Each row below holds a small network's activations on one input, seen along a few directions.
Each table varies a few parts of the input and shows all the possible inputs, shuffled.
A made-up example of a description, with smaller parts first: one of 4 places along a line, together with either a single point or (one of 2 separate values, together with one of 5 places around a ring) or one of 11 places along a line.
Shared parts are said once, and a part with two or three values counts as separate values.
In the rows, zero is written as 128.

Other details of the inputs vary at random and push rows far along two fixed directions, the same in every table; ignore that.

Rows:
row 1: [131 150 140 105  99 142 180  98 143 102 121 140 143]
row 2: [165 134 138 103  98 119 178 118 153 104 113 139 152]
row 3: [144 127 131  92  97 136 174  94 157 109 140 159 139]
row 4: [146 128 130  94  95 140 174  96 155 114 140 162 138]
row 5: [160 150  81 128 133 121  81 157 125  63 122 111 127]
row 6: [152 132 132  92  93 128 178 103 157 108 135 152 140]
row 7: [124  84 181 143 139 111 150 124 122 225 130 139 112]
row 8: [ 78 106 130 160 173 135  62 158  87 171 132 114 101]
row 9: [155 118  60 122 136 121  84 156 109  80 133  91 128]
row 10: [138 124 117 110 103 126 181 116 154 119 123 130 153]
row 11: [161 147  83 134 139 124  82 160 119  61 118 107 135]
row 12: [159  95 116  97 108 122 172 116 128 126 130 117 148]
row 13: [122 131 154 183 182 113  57 166 105 157 116 124 104]
row 14: [105 128 126 179 166 104  64 166 117 176 128 115  92]
row 15: [148 128  62 126 135 115  87 158 118  76 128  90 130]
row 16: [134 123 114 107 102 139 179 109 151 120 128 138 150]
row 17: [135 167  93 130 132 146  75 133 106  55 132 105 126]
row 18: [121  90 185 146 138 102 153 126 130 223 126 137 112]
row 19: [137 150 145 107  95 148 176  95 136 100 122 140 146]
row 20: [ 98 152 167 174 165 122  49 140  96 149 132 116  92]
row 21: [114 106 118  92 108 148 175 110 124 119 130 126 157]
row 22: [ 84 107 181 147 142 128 153 110 139 218 133 154 114]
row 23: [121 136 151 180 177 105  57 167 116 157 119 122  98]
row 24: [138 164  98 129 128 141  73 133  99  53 131 101 128]
row 25: [ 97 139 213 152 132 129 152 101 133 196 124 156 110]
row 26: [147 123 115 108  98 116 183 121 149 119 118 124 153]
row 27: [111 122  64 114 140 151  84 146  98  77 138  99 135]
row 28: [162 134 133  98  91 125 179 113 154 109 126 148 144]
row 29: [ 81 124 123 169 174 132  60 148 112 172 142 125  92]
row 30: [126 168  81 131 134 145  82 137 115  59 130 111 119]
row 31: [157 140  93 135 151 125  82 157 113  59 115 103 141]
row 32: [141 125 115 111 100 130 181 117 152 121 123 133 153]
row 33: [113 139 144 168 168 105  52 159 125 160 136 131  81]
row 34: [119 102 183 152 131 103 156 129 135 224 120 143 114]
row 35: [140 150 152 105  96 143 173  94 134  98 124 133 151]
row 36: [154 132 131  94  91 131 178 105 155 112 136 156 139]
row 37: [ 80  90 185 139 143 131 150 122 112 214 124 141 121]
row 38: [118 115 112  97 106 150 173 106 132 122 133 134 154]
row 39: [ 95 111 181 151 139 121 156 115 148 214 129 153 114]
row 40: [109 129  60 116 143 146  83 140 110  77 141 101 132]
Description of these inputs: one of 2 separate values, together with either one of 4 places along a line or one of 6 places along a line or one of 10 places along a line.
The inputs of row 36 and row 6 match in every part but the choice among 2 separate values. If row 24 is changed in the same way as row 36 into row 6, which row does it become?
> row 20
Start at row 3 and move only the place on the line of 6, one step at a time. The first step leads to row 6. Which rows follow, in order?
> row 33, row 2, row 23, row 31
Change only the place on the line of 4 in row 20. List by row number the other rows that result.
> row 1, row 25, row 35
Change only the place on the line of 10 in row 32. List by row number the other rows that result.
> row 7, row 8, row 9, row 14, row 16, row 27, row 29, row 34, row 38

Rows:
row 41: [125 117 143 143 140 107 135 144 145 166 121 136 123]
row 42: [113 102 159 103 106 141 203  84 141 175 132 145 146]
row 43: [ 94 138 137 142 139 122 119 136 140 149 129 138 115]
row 44: [159 119  43  95 122 137 121 135 113  45 129  83 161]
row 45: [158 105 161 122 104 118 200 112 165 182 126 165 136]
row 46: [157 130 167 126 132 116 123 125 130 126 125 139 121]
row 47: [106 142 123 174 166 108  54 171 110 140 119 101  95]
row 48: [122 126 122 128 129 126 129 122 152 146 136 150 117]
row 49: [135  96 160 124 109 130 209  95 133 176 123 128 153]
row 50: [117 126 141 148 142 106 126 149 136 154 117 127 124]
row 51: [ 98 106 135 125 132 133 114 129 119 158 140 130 119]
row 52: [153 137  70 108 130 157 120 145 105  23 105 102 180]
row 53: [154 140  66  72  85 141 182 111 160  44 131 131 169]
row 54: [132  85 169 102  99 121 199 112 137 177 122 139 157]
row 55: [143 137 168 149 135 112 112 125 120 142 122 135 117]
row 56: [178 165  63 106 105 135 110 135 116  22 122  89 156]
row 57: [111 135 103 165 168 125  50 153 130 152 151 139  83]
row 58: [113 155 158 146 130 134 113 118 123 148 134 134 111]
row 59: [ 92 157 127 172 158 127  50 148 108 138 132 113  86]
row 60: [133 138 195 117  98 131 188  82 145 154 129 167 135]
row 61: [122 148 120 168 152 115  66 157 107 127 118  99 103]
row 62: [113 106 159 119 105 146 205  80 138 173 134 141 142]
row 63: [127 137 179 130 137 129 114 113 133 142 139 154 106]
row 64: [114 105 119 147 165 111  53 169  84 155 137 107  93]
row 65: [142 123  55  76 105 145 113 133 104  48 142 107 137]
row 66: [142 139  94  79  96 173 185 107 128  37 113 132 189]
row 67: [132 124  99 157 162 109  67 162 132 138 130 122 102]
row 68: [ 97 144 148 143 131 126 122 130 132 150 125 132 111]
What is each input in this table made of?
> one of 2 separate values, together with either a single point or one of 4 places along a line or one of 9 places along a line
The inputs of row 48 and row 67 match in every part but the choice among 2 separate values. If row 66 is changed in the same way as row 48 into row 67, which row does it become?
> row 52
Start at row 65 and move only the place on the line of 4, one step at a time. The first step leads to row 51. Which rows follow, in order?
> row 42, row 62

Rows:
row 69: [154 161 116  98  90 141 157 108 146  74 126 141 142]
row 70: [161 112  79  87  98 125 179 128 151  84 120 116 159]
row 71: [132 164 108 127 122 130  88 132 115  78 136 108 113]
row 72: [114 158 126 171 171 123  50 157 122 112 121 117 109]
row 73: [110 158 129 169 166 118  54 151 108 113 125 108 101]
row 74: [126 118 115  86 108 148 170 104 125 105 131 134 154]
row 75: [114 121  93 103 100 152 176 103 139 115 135 120 156]
row 76: [112 110 174 168 157 112  96 141 103 196 124 128 105]
row 77: [140 127 108 146 148 118  95 153 111 123 122 103 125]
row 78: [ 80  96 201 136 123 136 196  91 140 232 128 165 122]
row 79: [152 121 103  98 113 138 128 124 112  80 127 115 150]
row 80: [103 149 179 177 159 123  96 140 135 178 123 160  98]
row 81: [138 122  98 146 146 114  99 158 118 125 123 106 122]
row 82: [117 118 120 125 143 141  92 140 105 112 139 118 119]
row 83: [141 106  96  95 101 118 173 133 152 117 128 130 153]
row 84: [150 106 203 116 103 111 199  86 165 205 140 179 118]
What is each input in this table made of?
> either a single point or one of 5 places around a ring or one of 10 places along a line
What sort of input is row 84?
> a single point
